Each row below holds a small network's activations on one input, seen along a few directions.
In each table, some parts of the input vary, and every possible input appears once, in random order.
A made-up example of a description, with smaller parts first: values(2) and (point or line(9) or (line(6) and ring(8))).
Shared parts are said once, and a part with two or three values counts as separate values.
In the rows, zero is written as 128.

Other details of the inputs vary at random and push rows far along two fixed directions, the same in every table; ignore that.

Table:
row 1: [116 135 130 131 122 128 132 114 118 134 127 127 122 129 130]
row 2: [128 128 127 121 128 123 133 126 120 129 114 138 122 127 129]
row 3: [130 127 133 121 143 123 122 133 134 133 122 118 122 122 131]
row 4: [128 141 128 127 133 128 134 120 124 134 120 136 120 120 134]
row 5: [128 127 127 119 136 125 119 126 139 136 115 123 122 119 132]
row 6: [119 121 135 125 132 124 120 127 129 133 129 108 124 131 127]
row 7: [128 118 131 127 119 120 123 112 126 131 124 121 126 131 131]
row 8: [129 129 128 125 130 122 136 125 125 134 114 139 122 126 136]
row 9: [126 125 135 129 133 122 140 128 119 137 128 129 127 133 135]
row 10: [125 122 134 122 139 126 123 128 133 139 128 113 127 126 132]
row 11: [131 118 137 129 126 119 126 119 121 129 132 116 126 133 129]
row 12: [121 132 135 116 131 119 137 134 125 123 128 127 133 108 120]
row 13: [140 124 129 123 130 119 125 118 131 132 118 130 124 122 134]
row 14: [129 126 132 117 141 125 120 133 129 129 122 117 123 123 124]
row 15: [119 123 120 120 130 125 113 123 128 126 117 116 126 125 128]
row 16: [125 137 135 131 136 128 139 123 117 137 134 127 125 127 133]
row 17: [133 120 129 126 131 118 123 123 115 120 127 118 129 130 128]
row 18: [129 140 133 126 137 128 135 128 113 127 128 131 121 124 125]
row 19: [131 129 134 128 137 120 139 133 121 131 122 133 122 129 134]
row 20: [164 179  98 147 105 171 151 160 195  97 155 142 165 189 104]
row 21: [141  30 118 223 109 211  37 203 116 131 215 230 103  51 147]
row 22: [117 123 130 130 119 122 133 119 120 133 121 129 123 135 132]
row 23: [135 119 131 124 126 122 126 113 130 137 123 125 129 126 135]
row 24: [116 121 128 123 125 126 116 119 134 135 121 114 124 128 129]
row 25: [113 130 129 122 127 118 133 131 120 118 131 121 136 113 122]
row 26: [124 125 129 126 126 124 137 121 124 139 120 134 127 130 137]
row 27: [122 126 128 129 131 120 133 130 110 122 124 126 126 135 129]
row 28: [120 125 122 127 124 121 129 122 114 124 116 132 126 132 131]
row 29: [120 123 136 132 126 121 136 126 115 131 128 124 123 138 130]
row 30: [139 122 129 119 128 121 123 119 126 127 117 130 125 123 127]
row 31: [117 129 137 121 129 120 140 129 130 133 134 123 137 111 128]
row 32: [121 138 128 131 134 126 132 124 108 122 130 124 124 129 127]
row 33: [122 134 136 120 133 118 139 134 131 127 129 128 132 107 127]
row 34: [155 161  91 140 103 168 129 163 200  90 151 121 171 194  98]
row 35: [160 163  90 132 100 171 130 158 210  97 141 133 168 186  97]
row 36: [119 138 121 128 127 127 128 117 112 125 122 129 124 126 129]
row 37: [141 123 135 121 135 119 127 126 121 125 125 125 125 126 126]
row 38: [137 119 137 126 133 120 130 121 125 135 131 120 130 128 134]
row 39: [111 128 137 125 122 119 136 127 125 127 135 118 134 116 123]
row 40: [127 140 127 123 131 129 132 120 118 130 120 136 121 121 127]
row 41: [131 120 123 124 124 119 119 115 120 122 120 123 128 128 129]
row 42: [123 122 128 120 132 127 120 121 138 141 120 118 127 123 134]
row 43: [119 136 136 134 129 127 135 121 113 131 134 122 122 132 128]
row 44: [130 128 134 124 135 122 137 133 115 127 122 133 123 130 127]
row 45: [123 137 129 128 129 130 135 115 122 140 126 132 125 124 135]
Description of these inputs: ring(5) and (point or (values(2) and line(4))).
Changing only the ring(5) part turns row 2 into row 26. The same change can be made to row 14. Which row results? -> row 10
Changing only the ring(5) part turns row 36 into row 40. The same change can be made to row 32. Which row results? -> row 18
Change only the line(4) part in row 8. List by row number the other rows that result. -> row 4, row 5, row 13

Table:
row 46: [127 123 109 139  90 153 120 167 179 111 137 142 154 149 102]
row 47: [146 121 109 128 110 163 129 168 178 113 137 150 161 144 112]
row 48: [137 135 149  81 154  91 158 112 117 132  85  82 131 161 124]
row 49: [108  54 137 172 154 156  68 184 105 156 159 178  89  48 161]
row 50: [162 124 113 150  96 157  97 144 170 108 145 128 141 164 104]
row 51: [161 132  96 164 105 158 135 138 172 133 131 172 139 176 149]
row 52: [134 116 108 149 106 158 115 163 163  94 148 127 145 173 114]
row 53: [164 128 127 153 111 162 141 154 152 112 169 141 161 162 117]
row 54: [124 150 159 107 128  78 167  95 107 132 109  77 134 157 119]
row 55: [135 130  94 165  85 170 128 122 163 121 135 158 138 181 141]
row 56: [140 117 116 150  99 154 114 169 164 109 145 131 144 174 103]
row 57: [101 166 148 102 141  94 169  91 123 132 112  72 134 139 133]
row 58: [ 83  78 163 117 166  97  78  86  57 165 103 105  65  35 166]
row 59: [ 85  54 120 170 144 166  53 169  88 153 165 164  99  55 151]
row 60: [100  73 136 178 110 157  82 159  70 138 156 205  91  41 136]
row 61: [ 90  84 185 121 175  98 121 102  40 185 123 122  84  33 168]
row 62: [110  68 181 133 176  68 119 108  31 164 124 125  80  48 174]
row 63: [144 128  98 138  94 160 104 137 184  95 141 135 152 138 114]
row 64: [ 87  39 129 166 119 155  64 165  95 132 155 177  99  46 149]
row 65: [108 154 146  77 153  93 156 109 139 146  96  82 118 147 119]
row 66: [130 168 113 158 103 171 134 160 154 115 149 154 136 151 104]
row 67: [127 144 135  79 152  72 163 119 141 130  77  96 137 133 133]
row 68: [126 169 147 104 132  86 167 100  92 121  90  99 117 159 112]
row 69: [ 69  61 147 105 164  80  92 108  41 162  98 120  91  39 159]
row 70: [131 136  97 148 100 153 132 147 159 106 167 140 177 142 116]
row 71: [159 129 102 155  98 176 136 129 163 138 132 170 144 178 139]
row 72: [160 124  91 146 112 159  91 140 160 101 152 124 154 165 113]
row 73: [143 130 104 160 109 154 126 148 144 104 175 129 167 167 117]
row 74: [110  68 121 185 135 160  70 156  45 129 170 190  93  67 146]
row 75: [143 142  89 142 119 171  93 142 177 116 151 123 153 148 117]
row 76: [118 154 151  84 131  78 178  89 127 135 113  97 139 132 120]
row 77: [124 166 104 157 110 176 135 154 154  99 153 150 137 150 115]
row 78: [134 122 108 127 102 154 125 163 184 112 149 151 149 149 104]
row 79: [149 166 113 147 122 182 143 161 153 117 150 162 142 147 114]
row 80: [111 155 151  95 119  77 173  94 123 134 101  88 145 132 118]
row 81: [116 137 126  88 151  83 142 106 109 124  91  71 137 166 124]
row 82: [138 132  80 161  95 169 121 123 155 129 138 158 150 183 139]
row 83: [161 118 110 148 126 146 123 178 171 106 145 140 146 167 122]
row 84: [160 141 146  82 151  94 140  88 123 131  86  79 128 151 125]
row 85: [149 150 132  80 149  75 146  95 147 129  78  93 134 124 134]
row 86: [145 167 147  93 151  97 176 101  91 123  90 107 124 155 122]
row 87: [169 128 106 128 107 166 112 144 184 112 138 147 158 135 113]
row 88: [147 130  84 135 104 159  97 138 176 104 144 135 164 140 113]
row 89: [156 156 101 148 114 151 146 166 160  99 142 176 149 137 119]
row 90: [115 186 144  89 150  99 174  97 113 136 101 107 111 142 117]
row 91: [144 162 137  87 164  88 142  99 148 141  85  80 122 131 138]
row 92: [135 148 137  70 135  84 143  81 144 132  89  92 126 130 117]
row 93: [ 69  86 162 127 172  91 106  96  32 176 129 110  90  38 168]
row 94: [120 168 138 103 139  90 167  94  91 106  93  95 118 159 124]
row 95: [183 125 107 148 122 149 106 154 177 105 145 137 143 158 123]
row 96: [ 82  52 134 174 134 168  60 168  97 144 162 164  88  53 153]
row 97: [112  48 130 183 112 165  76 127  85 172 157 209  76  80 167]
row 98: [147 116 116 138 111 155 119 164 168 109 157 139 138 174 105]
row 99: [118 148 150 106 134  82 168  89 106 117 112  73 135 156 130]
row 100: [106 168 157 103 134  90 169  97 124 147 109  76 133 140 122]
row 101: [127 169 151 101 161  82 177 107 132 144 109  85 135 133 141]
row 102: [120 174 139  81 135  87 178  94 112 124  94 119 122 134 114]
row 103: [130 154 152  85 138  88 182  95 122 136 102  96 151 128 128]
row 104: [133  68 137 187 145 150  84 170  62 132 164 203  83  59 156]
row 105: [156 122 105 149 103 161  98 139 169  93 149 124 142 163 115]
row 106: [100  65 152 177 132 162  83 153  91 162 195 179  91  46 148]
row 107: [154 149 114 150 108 161 138 153 142 100 162 164 131 168 103]
row 108: [169 122 113 139 108 158 102 140 174 108 157 136 136 164 106]
row 109: [131 148 158  95 140  79 172  90 112 132 121  85 129 157 121]
row 110: [ 76  93 145 116 161  86 110  97  15 153 103 145  84  33 157]
row 111: [ 95  78 171 106 172  94  82  88  62 181 111 117  59  35 156]
row 112: [127 134 111 152  90 155 139 145 168  98 164 140 165 140 118]
row 113: [154 137 113 151 110 143 147 161 176 110 161 154 166 135 126]
row 114: [141 131 102 167  78 167 127 129 165 136 132 163 138 183 129]
row 115: [ 88  53 143 174 127 163  60 174  97 160 159 168  87  54 142]
row 116: [123 162 143  89 138  95 134  89 141 144  85  71 120 138 118]
row 117: [150 130 106 139  87 156 103 143 185 110 137 139 151 139 103]
row 118: [142 160 144  79 157 106 142  90 140 146  85  78 127 133 128]
row 119: [107 174 131  92 130  90 173  93 106 108  85 107 128 134 123]
row 120: [106 188 122  96 155 101 162  97  99 130  96  94 129 143 125]
row 121: [151 169 107 156 129 164 142 169 162 111 150 164 138 144 123]
row 122: [132 174 139  82 142  96 181 100 107 125  83 118 134 131 121]
row 123: [120 153 147  78 160 103 159 114 134 147  85  81 130 143 127]
What is each input in this table made of? -> line(6) and (point or (values(3) and line(4)))
Changing only the line(6) part turns row 61 into row 100. The same change can be made to row 84. Which row results? -> row 50
Changing only the line(6) part turns row 102 into row 122. The same change can be made to row 97. Which row results? -> row 71
Start at row 102 and move only the line(4) part, one step at a time. The first step leads to row 76. Which rows follow, in order? -> row 78, row 92
Change only the values(3) part in row 115. List by row number the other rows that result. -> row 46, row 56
List by row number the other rows that have the line(6) part in common with row 58. -> row 52, row 55, row 57, row 63, row 64, row 77, row 94, row 96, row 99, row 105, row 112, row 119

Table:
row 124: [148  49 142 184 112 149  62 115  89 155 169 188  86  53 158]
row 125: [ 69  37 134 142 111 154  39 140 106 137 159 141 105  34 132]
row 126: [113  30 153 146 153  93  70 125  30 141 124 135  94  73 166]
row 127: [171 154  75 125 122 190  97 163 223 122 139 132 165 168 103]
row 128: [115  72 127 111 122 119  62  87 123 148  89 133  86  81 151]
row 129: [122 164 115 153  91 171 159 172 175  97 195 145 165 193  87]
row 130: [115  78 144 152 138 114 105 106  18 146 110 191  49  57 155]
row 131: [126 157 106 144 110 131 168 129 145 114 147 131 153 214 128]
row 132: [135 123 118 146  85 169 124 180 214 106 169 101 169 187  85]
row 133: [181 118 109 158 103 179 121 151 183 129 180 174 165 123 124]
row 134: [163  69 138 135 146 142  88 166 112 135 137 170 124  88 137]
row 135: [166 161 160  48 158  34 162  60 108 124  35  57 118 181 124]
row 136: [ 91 104 150 137 162  99 135 144  33 132 126 173  79  22 147]
row 137: [110  38 160 158 132 136  60 170  64 123 174 150 108  55 124]
row 138: [151 171 119 116 130 143 179 143 169 133 137 155 150 181 120]
row 139: [144 145 127 117 127 125 148 171 212 118 126  96 156 153 111]
row 140: [121 178 151  49 174  47 213  66  56 146  42 102 106 122 135]
row 141: [119  77 139 151 126 101 110  88  74 148 145 122 121  94 161]
row 142: [111 147  88 199  74 189 136 150 130 115 162 189 154 166 135]
row 143: [121 178 111 128  98 140 179 145 126  81 147 129 154 172  81]
row 144: [126  55 119 161 139 160  18 129 101 160 134 160  66  62 150]
row 145: [130 156 118  42 140  93 147  78 181 139  54  76 149 144 126]
row 146: [131 153  88 136 100 183  91 165 205  98 170  97 169 173  77]
row 147: [125 209  99 164  93 179 175 177 185  99 156 178 172 149 108]
row 148: [ 69 127 139 173  98 164 127 145  76 136 165 174 119  83 123]
row 149: [135 128  81 181  90 168 139 157 115  88 160 180 145 171 121]
row 150: [108 153 163  89 180  54 174  53  47 144  75  49 106 152 161]
row 151: [100  82 118 129 128 145  69 156 158 125 138 147 123  44 138]
row 152: [164 130 122 109 124 141 144 151 208 141 111 111 154 174 118]
row 153: [117 164 175  63 173  27 184  65  96 148  86  59 127  78 141]
row 154: [107 198 176  62 169  62 200  70  87 124  91  24 129 164 113]
row 155: [107 222 149  58 152  69 227  59  97 161  39  98 133 148 137]
row 156: [113 104 115 140 155 149  62 168 141 136 149 133 113  56 131]
row 157: [105  72 164 150 149 110 100 106  43 173 129 181  49  72 168]
row 158: [151 172 150  66 164  58 171 128 143 101  84  70 155 145 111]
row 159: [ 79  89 171 142 172 101 123 148  53 161 151 171  75  28 162]
row 160: [153 144 145  80 131  77 153  84 167 146  57  62 115 192 126]
row 161: [151 191  92 172  69 188 152 136 174 110 135 189 146 192 114]
row 162: [146 139  63 153 102 178  86 149 199 103 149 108 168 201 111]
row 163: [ 93 112 115  80 128  81 115  66 128 132  69  66 133 141 147]
row 164: [151 150 114 153  77 165 139 146 190  94 199 119 188 165  86]
row 165: [143  69 147 190 142 171  67 137  69 146 163 187  64  74 163]
row 166: [112 139 150  64 149  37 176  65 125 150  46  17 132 194 141]
row 167: [165 185 113 157 131 178 153 186 192  86 178 139 164 159 110]
row 168: [186 170 107 148 128 194 150 166 188 110 162 154 161 180 117]
Changing only one part turns row 158 into row 153. The same change can be made to row 134. Which row results? -> row 133
What is each input in this table made of? -> ring(5) and line(9)
Change only the ring(5) part in row 166. List by row number the other rows that result. -> row 132, row 139, row 152, row 160
Change only the line(9) part in row 162. List by row number the other rows that result. -> row 126, row 131, row 141, row 142, row 149, row 150, row 163, row 166
Change only the ring(5) part in row 149. List by row number the other rows that result. -> row 130, row 136, row 140, row 143

Table:
row 169: [ 92 174 154  73 157  62 182  53  80 163  57  75 105 135 146]
row 170: [165  97  98 186 104 188  91 169 132 111 167 210 123 128 132]
row 171: [152 198 119 117  98 134 193 134 202  93 146  92 191 214  89]
row 172: [116  67 158 166 154 139  92 132  52 170 141 186  67  44 170]
row 173: [165  72 110 159 115 179  60 166 175 131 158 164 129 112 131]
row 174: [123 103 129 176 118 159 118 146 111 133 168 159 115 133 139]
row 175: [148 164  93  98 108 130 126 112 214 117 103  82 168 193 110]
row 176: [142  84 113 185 125 196  72 218 142 109 197 201 127  69 122]
row 177: [113 190 118  85 133 107 161 126 162 106 107  84 155 148  99]
row 178: [110 110 166  63 163  46 128  60  94 154  62  37 109 130 142]
row 179: [138 147 114 145 111 158 130 177 171  85 174 120 164 153  91]
row 180: [135 204 101 109  97 141 188 135 212 101 125 111 186 197  97]
row 181: [115 114 164 108 164  89 148 116  84 159 112 132 103  70 150]
row 182: [102  85 156 123 146  81 120  82  26 148 102 121  80  96 154]
row 183: [103 110 126 127 128 111 110  94  65 142 101 146  98  99 147]
Changing only one part turns row 178 into row 175. The same change can be made to row 182. Which row results? -> row 183
What is each input in this table made of? -> values(3) and (point or line(4))
Change only the values(3) part in row 174. List by row number the other rows that result. -> row 169, row 172
List by row number the other rows that have the values(3) part in common with row 172. -> row 170, row 173, row 176, row 181
